These are the activations of a small neural network, seen along a few directions. Each row is one input.
In each table, some parts of the input vary, and every possible input appears once, in random order.
Descriptions start from the smaller parts, as in this example, which fits no table here: one of 8 places around a ring, together with either a single point or one of 9 places around a ring or (one of 3 separate values, together with one of 6 places along a line).
Shared parts are said once, and a part with two or three values counts as separate values.
In the rows, zero is written as 128.

Other details of the inputs vary at random and push rows far along two fixed directions, the same in every table; ignore that.

A family of inputs:
row 1: [149 112 156 175 153 142 109 136 168 123 129 181]
row 2: [173  92  88  64 133 125  69 155 139 153 163 175]
row 3: [141 102 155 184 143 165 103 123 148 123 114 154]
row 4: [140 127 153 202 197 150 146 130 154 115 104 123]
row 5: [ 58 167 188 180  68 106 203  76 136  98  93 123]
row 6: [ 56 194 113  95  52 111  70 127 109 164 147  52]
row 7: [167 128  92  82 155 139  73 152 136 177 148 169]
row 8: [162  95 120 100 121 122  44 183 143 141 187 143]
row 9: [ 64 169 180 225  88 103 214  65  94 114 113 108]
row 10: [ 73 136 182 195  67  99 234  81 104  72 109  92]
row 11: [ 65 146  93  53  24 104 103  97  85 164 166 111]
row 12: [ 69 186 166 185  78  91 172  90 110 135 127 121]
row 13: [ 85 159 101  50  69  87 134 117  89 127 141  81]
row 14: [151  83 120 146 156 175 126 111 132 139  96 174]
row 15: [165 116 119 112 185 135 148 135 145 107 100 152]
row 16: [172 121  95 105 187 124 118 146 145 143 124 139]
row 17: [ 79 141 102  29  25  85 122 117  91 143 158  91]
row 18: [159 142 106  96 157 119  44 196 160 153 167 114]
row 19: [148  93 141 177 174 145 183  95 148 121  87 204]
row 20: [163  78 156 204 157 137 156 136 136  91 136 154]
row 21: [146 134 127 103 156 175  40 171 158 129 121 112]
row 22: [168  94 129 160 195 147 201 115 123  76  88 133]
row 23: [150 114 151 217 190 129 184 137 136  94 112 111]
row 24: [149  90 126 119 156 187 128 121 144 129  81 157]
row 25: [ 61 181 144 115  72 113 125 115 115 114 131  74]
row 26: [165 102 139 143 143 127  85 161 159 125 158 168]
row 27: [ 69 155 130  89  61 109 170  87 118 135 106 133]
row 28: [ 64 167 169 211 107  74 228  90 103 101 104  79]
row 29: [ 76 154 142 177  94 108 228  50  77 131 101 123]
row 30: [175  71 106 107 153 129 114 140 128 133 145 170]
row 31: [162 112 152 184 167 120 133 152 129 126 144 142]
row 32: [ 70 157 180 166  62  88 199  90 125  93 112 112]
row 33: [190  99  74  72 143 134  73 167 107 158 181 131]
row 34: [153 123  79  83 168 170  63 152 136 170 118 119]
row 35: [150 121 162 214 172 165 130 120 137 129 103 146]
row 36: [149  89 131 122 159 169 151 115 142 117  96 159]
row 37: [170  97 104  61 140 138  97 154 151 135 135 160]
row 38: [152 119  97 113 182 153 115 132 136 148 118 127]
row 39: [181  74  76  65 125 137  70 161 119 143 179 148]
row 40: [161 102 127  73 120 132  46 190 154 131 170 123]
row 41: [167 116  74  60 162 120  74 167 128 159 156 112]
row 42: [ 69 168 106  64  75 118 136 100  96 132 123  87]
row 43: [183 112 104 113 169 124 116 141 128 151 141 167]
row 44: [ 92 159  79  73  70  86 140 115  80 144 158  61]
row 45: [ 73 189 133  84  59  83 107 140 119 120 152  80]
row 46: [172 132 118 110 142 121  47 187 144 158 183 144]
row 47: [140 113 135 157 192 181 168 105 136 106  54 144]
row 48: [158 109 156 182 185 144 162 148 142  73 110 118]
row 49: [136 142 171 186 188 148 154 130 170  91  83 150]
row 50: [ 73 174 133  84  61  83 109 144 107 119 156  66]
row 51: [137 143 161 212 199 137 162 127 169 115  90 143]
row 52: [164 117  83  77 142 169  47 153 119 183 142 142]
row 53: [146 127 129 176 208 140 189 105 152 128  72 159]
row 54: [146 125 135 142 198 152 172 114 154 107  70 166]
row 55: [ 92 132  92  39  29 101 127 119  86 131 163  85]
row 56: [ 86 166 120 113  39  81 110 139  78 145 193  73]
row 57: [ 94 157  91  59  48  73 117 116  69 169 177  94]
row 58: [153 108 133  93 132 165  48 169 164 131 152 132]
row 59: [ 56 155 184 185  63 131 188  68 120  99  81  99]
row 60: [143  93 172 216 164 154 154 110 150 101 112 168]
Each input here is: one of 2 separate values, together with one of 5 places around a ring, together with one of 6 places along a line.
Change only the place on the ring of 5 in row 49. List by row number the other rows that result.
Answer: row 1, row 5, row 12, row 51
Change only the choice among 2 separate values in row 36. List by row number the other rows that result.
Answer: row 58

A family of inputs:
row 61: [ 80 164 142 123  83 133 131  97 113 123 122 113]
row 62: [121 140 122 142 144 142 169  85 107 129 101 140]
row 63: [188  69 116 111 161 154  45 181 152 132 169 150]
row 64: [115 144 117 100  93  82 150 115  94 138 152 133]
row 65: [ 81 180 136 143  96 123 126 105 109 135 128 103]
row 66: [133 121 130 155 163 130 181  91 128 132  81 143]
row 67: [176 109 144 190 179 149 117 152 158 134 136 159]
row 68: [ 62 159 118 123  88  90 200  76 101 132 110 101]
row 69: [ 74 147 150 142 100 114 167 100 135 112 111 110]
row 70: [110 148 127 132 136 122 108 143 148 137 136 109]
row 71: [102 112 119 118  69 103 137 111 100 124 150 116]
row 72: [154 120  92  33 107 138  51 180 125 142 168 103]
row 73: [140 117 164 164 151 141 170 126 131  91 107 117]
row 74: [206  86 134 113 189 150  59 190 168 123 157 180]
row 75: [194  84 114 148 188 153 133 139 144 145 130 179]
row 76: [180 114 146 167 199 153 123 166 146 111 123 123]
row 77: [144 106 168 198 146 144 173 112 147 110 111 161]
row 78: [153  96 150 211 170 130 146 131 134 110 131 139]
row 79: [136 143 122 117 142 133  70 153 150 155 133 117]
row 80: [147  99 127 131 172 150 139 133 160 115 104 151]
row 81: [129 156 122  93  97  94  63 168 124 148 185 119]
row 82: [138 117 146 169 164 166 172  93 133 104  83 160]
row 83: [112 146  87  59 100 126  86 135 102 169 139 115]
row 84: [118 132 134 111 119 148  95 140 133 136 121 127]
row 85: [ 94 151 132 112  89 110 132 125 127 108 133  97]
row 86: [124 104 106 128 111 105 149 109  95 137 148 125]
row 87: [ 72 161 139 104  64 109 122 104 123 139 121  98]
row 88: [128 150 122 130 135 118 105 152 139 122 141 103]
row 89: [131 112 142 153 152 156 159 113 131 116  83 152]
row 90: [153 123  85  81 148 124 106 148 128 135 139 122]
row 91: [146 125  81  35 109 131  47 175 139 138 164 113]
row 92: [118 140 156 196 161 140 157 119 131 121  90 131]
row 93: [121 129 138 119  98  99 149 121 114 115 138 145]
row 94: [130 128 129 140 140 119 195 105 100 113 109 109]
row 95: [ 87 146 128 104  79 114 143  97 120 135 107 113]
row 96: [109 132 123 111  67 117 133 116 116 142 148 132]
What is each input in this table made of?
Answer: one of 4 places along a line, together with either one of 3 separate values or one of 6 places along a line
The inputs of row 80 and row 70 match in every part but the place on the line of 4. If row 82 is changed in the same way as row 80 into row 70, which row does it become?
Answer: row 65
Start at row 73 and move only the place on the line of 6, one step at a time. The first step leads to row 85. Which rows follow, in order?
Answer: row 69, row 87, row 84, row 61
Change only the place on the line of 4 in row 66. List by row number the other rows that result.
Answer: row 79, row 87, row 95
Change only the choice among 3 separate values in row 93. List by row number the other rows that result.
Answer: row 71, row 96
Start at row 62 and move only the place on the line of 6, one step at a time. The first step leads to row 83. Which rows follow, in order?
Answer: row 66, row 68, row 90, row 94

A family of inputs:
row 97: [162 109 152 167 161 153 112 145 151 115 129 167]
row 98: [159 127 153 165 179 144 120 152 150 112 115 138]
row 99: [122 132 108  83  75  90  93 148 118 144 182 113]
row 100: [142 139 126  90 104 130  54 166 141 146 168 134]
row 101: [142 126 125  98 100 150  48 168 125 154 163 110]
row 102: [ 81 154 139 157 107 104 234  66  87 100  85 105]
row 103: [ 82 167 180 191 102 100 201  93 116 104 101 113]
row 104: [ 83 147 152 153  92  96 241  65  96 107  91 126]
row 105: [ 91 157 118 106  73  74 135 128 101 130 159  81]
row 106: [ 96 159 104  83  71 106  92 121 117 170 155 121]
row 107: [141 119 130 163 158 113 159 133 125 107 128 115]
row 108: [160  89 124 132 148 159 149 120 115 129 108 140]
row 109: [167 101 138 162 177 118 149 148 145 113 129 142]
row 110: [159 105 152 168 164 157 106 139 145 113 131 165]
row 111: [137 146  92  78 135 128  60 157 134 169 148 119]
row 112: [173  89 114 123 149 128  92 162 142 129 165 154]
row 113: [110 142 113  84  73  82 107 146 115 144 177 102]
row 114: [150 101 146 147 160 153 136 128 165 109 101 161]
row 115: [ 93 153 142 159 114 108 179  91 121 140 106 132]
row 116: [130 139  99  54 106 114 104 142 114 149 144 120]
row 117: [179  74 132 164 166 147 127 150 133 124 136 135]
row 118: [147 136 146 160 167 145 119 148 141 113 120 125]
row 119: [159  89 123 110 146 176  75 156 153 136 122 131]
row 120: [114 160 134 132 123 131 109 139 123 122 139  96]
row 121: [128 118 125 153 143 140 126 108 127 140 123 158]
row 122: [ 84 165 128 167 127 119 181  84 107 129 101 101]
row 123: [ 93 172  93  82  94 111  89 130 110 166 146  92]
row 124: [115 141  95  79  91 123  66 136 123 171 161 136]
row 125: [155 106 141 135 179 153 122 147 168 115  99 148]
row 126: [ 93 152 122 140 100  93 163 114  99 114 146  79]
row 127: [ 88 144 109  79  54 103 144  99  90 136 143 122]
row 128: [105 116 143 142 114 140 138 104 135 108 112 141]
row 129: [140 111 143 131 153 145 130 136 163 117 106 147]
row 130: [ 97 122 145 174  95  95 184  91 101 104 138 126]
row 131: [125 145  82  52 112 129  95 139 104 143 149  97]
row 132: [ 93 139 101  66  58 110 117 106  87 140 154 120]
row 133: [163  96 127 164 172 168 121 128 137 150 108 148]
row 134: [ 62 141 164 174  78 113 210  65 119  95  89 128]
row 135: [173 105 119 123 188 145 145 135 134 117 103 149]
row 136: [146 114 130 144 186 166 127 136 157 104  98 126]
row 137: [137 120 132 135 168 153 126 136 153 109  99 125]
row 138: [164 118 158 160 171 145 119 153 158 119 124 156]
row 139: [128 135 107  62 121 136  59 163 149 139 139 109]
row 140: [131 121 127 120 118 121 171 103 115 121 114 148]
row 141: [159 120 128 152 189 142 127 137 151 144 107 156]
The inputs of row 124 and row 97 match in every part but one. If row 121 is changed in the same way as row 124 into row 97, which row does it become?
Answer: row 110
What is each input in this table made of?
Answer: one of 5 separate values, together with either a single point or one of 8 places along a line
Change only the choice among 5 separate values in row 135. List by row number the other rows that result.
Answer: row 98, row 105, row 111, row 139
Change only the place on the line of 8 in row 127. List by row number the other rows that result.
Answer: row 102, row 104, row 116, row 131, row 132, row 135, row 140
Change only the place on the line of 8 in row 128. List by row number the other rows that result.
Answer: row 114, row 125, row 129, row 134, row 136, row 137, row 139
Change only the choice among 5 separate values in row 133. List by row number the other rows that result.
Answer: row 101, row 108, row 117, row 119

A family of inputs:
row 142: [138 114 154 168 145 142 159 132 122  89 116 118]
row 143: [128 136 123 131 130 115 169 105 122 124 113 146]
row 144: [154 104 161 171 172 172 144 126 146  91  92 136]
row 145: [ 89 171  88  36  77 118  50 141 113 174 159 105]
row 146: [151 120 109 125 167 132 129 125 123 138 116 151]
row 147: [140  92 135 154 145 120 176 115 130  97 122 133]
row 148: [116 132 155 163 104 133 105 121 138 136 136 145]
row 149: [145 132 158 177 178 143 157 124 161 101  94 148]
row 150: [129 113 126 129 117 139 166 102 103 112 108 131]
row 151: [139 133 134 185 171 131 153 133 128 125 115 110]
row 152: [158  91 141 145 176 164 110 146 171 101 107 144]
row 153: [171  92 124 123 156 146 126 144 121 111 139 132]
row 154: [129 119 126 101 124 165 111 127 127 125 117 130]
row 155: [ 90 163 134 121 103 120 158  99 127 128 111 130]
row 156: [107 127 142 159  79  95 152 104 102 137 158 137]
row 157: [ 85 175 134 122  77  85 147 125 114 118 147  94]
row 158: [ 76 164 149 110  67 101 138 115 124 123 120  95]
row 159: [176 125  94  92 180 167  22 186 159 168 147 118]
row 160: [139 102 141 178 127 131 158  98 121 136 121 177]
row 161: [ 76 179 121 108  75  83 118 129  98 134 155  81]
row 162: [138 141  79  75 119 113  71 158 109 174 176  92]
row 163: [ 65 161 144 107  64 106 168  92 114 129 106 111]
row 164: [118 129 119  91  97 108 143 119 116 136 124 129]
row 165: [ 98 130 133 126  90 107 138 131 124 104 140  98]
row 166: [175 105  99  52 136 121  59 185 141 149 174 130]
row 167: [ 83 158 149 126  72  86 160 123 113 113 133  92]
row 168: [137  92 143 157 167 162 162 110 156 102  84 158]
row 169: [ 99 119 118 116  88 112 168  94 111 116 116 123]
row 170: [117 154  85  66 114 143  57 146 123 183 147 104]
row 171: [185  98 119 117 147 147  24 196 155 153 185 159]
row 172: [166 117 120 127 166 120 133 145 139 122 144 145]
row 173: [167  92 136 146 164 172  81 142 158 151 131 191]
row 174: [127 140 148 168 168 137 140 120 142 115  98 132]
row 175: [144 121 113 162 169 138 165 107 116 143 100 135]
row 176: [125 134 127 148 145 103 163 114 109 123 130 124]
What is each input in this table made of?
Answer: one of 5 places around a ring, together with either a single point or one of 6 places along a line
The inputs of row 173 and row 148 match in every part but the place on the ring of 5. If row 168 is changed in the same way as row 173 into row 148, which row does it become?
Answer: row 152
Change only the place on the ring of 5 in row 158. List by row number the other rows that result.
Answer: row 163, row 164, row 166, row 167
